These are the activations of a small neural network, seen along a few directions. Each row is one input.
In each table, some parts of the input vary, and every possible input appears once, in random order.
Descriptions start from the smaller parts, as in this example, which fits no table here: one of 8 places around a ring, together with either a single point or one of 11 places around a ring or (one of 3 separate values, together with one of 4 places along a line).
Shared parts are said once, and a part with two or three values counts as separate values.
In the rows, 128 means zero.

Table:
row 1: [129 206 125 172 163 163 117 139  69 168 108 120 121]
row 2: [125  51  97  91 104 104 142 131 180  81 154 137 132]
row 3: [129 205 176 153 139 144 127  84 124 165 181  90 148]
row 4: [127 205 183 172 143 140 117  96 101 159 155  92 135]
row 5: [128 208 151 184 160 152 111 123  71 156 108 112 117]
row 6: [158 189 173  92 105 143 178 120  76 240 116 184 133]
row 7: [119  52  77 117 123 117 112 161 143  83  87 152 118]
row 8: [124 199  94 135 163 178 147 131  98 195 139 121 131]
row 9: [166  38 132  51  66  69 162 147 139 137  77 188 115]
row 10: [127 203 151 138 138 151 141  95 130 178 185  97 153]
row 11: [124  46  73  92 111 112 145 145 174  95 137 150 124]
row 12: [121  63 128 141 119 102  90 152 139  55  71 138 107]
row 13: [121 198 100 123 154 171 160 122 121 201 164 119 141]
row 14: [119  66 150 134 112  91  92 139 145  48  95 127 113]
row 15: [123 208 171 180 149 141 109 110  80 153 129 102 124]
row 16: [121  59 101 133 120 111  97 164 136  68  71 147 112]
row 17: [129  56 153 107 107  89 119 112 179  52 150 116 136]
row 18: [125  60 161 124 109  89 104 125 161  48 122 117 123]
row 19: [122 202 122 126 142 162 153 106 129 190 180 106 148]
row 20: [126 202 103 151 167 171 130 139  81 183 122 124 126]
row 21: [122  47  67 103 118 121 130 153 156  93 108 151 119]
row 22: [129  53 127  97 103  95 133 121 183  66 157 126 139]
Question: Describe the family of inputs behind these rows.
Answer: one of 2 separate values, together with either a single point or one of 10 places around a ring
Question: Changing only the choice among 2 separate values turns row 2 into row 19. The same change can be made to row 17. Which row results?
Answer: row 3
Question: Change only the choice among 2 separate values in row 7. List by row number the other rows that result.
Answer: row 20

Table:
row 23: [105 203 134 197 167 158  95 107  80 130 123  95 114]
row 24: [105  71 159 153 110  93  83 137 158  35 124 113 123]
row 25: [117  62 142 162 121 100  86 130 126  43  83 126 103]
row 26: [137  58  87  86 112 111 142 178 121 113  75 159  99]
row 27: [144 178 132 106 121 149 169 104 116 229 164 148 137]
row 28: [135  50 106  80  93 110 150 125 188 102 165 140 156]
row 29: [130  63 138  96 105 112 133 100 204  66 171 121 150]
row 30: [108 206 156 192 155 140 100 117 105 126 161  72 131]
row 31: [123 190 122 150 164 173 112 150  70 180  85 136 129]
row 32: [142  54 100 119 122 101 109 167 118  97  49 148 113]
row 33: [135 202 140 101 111 135 157  88 122 193 190 119 158]
row 34: [146  49  70  83 104 105 174 162 149 133  99 173 118]
row 35: [135  40  90  68 106 107 162 145 162 128 148 162 126]
row 36: [131 190 118 108 129 161 178 137  93 218 125 171 131]
row 37: [143  65 125 151 127  98  91 163 118  58  64 147 106]
row 38: [112 211 170 144 153 128 121  87 132 140 186  64 138]
row 39: [141 205 163 126 134 134 149  72 137 161 199  85 151]
row 40: [126 208 123 185 170 165  95 138  76 145 103 123 120]
row 41: [111  62 164 119 116 102 107 114 194  52 153 104 136]
row 42: [132 192 119 131 139 177 145 142  89 212  95 151 123]
Question: Describe the family of inputs behind these rows.
Answer: one of 2 separate values, together with one of 10 places around a ring
Question: Changing only the choice among 2 separate values turns row 40 into row 37. The same change can be made to row 27. Which row results?
Answer: row 35
Question: Change only the choice among 2 separate values in row 38. List by row number the other rows that result.
Answer: row 41
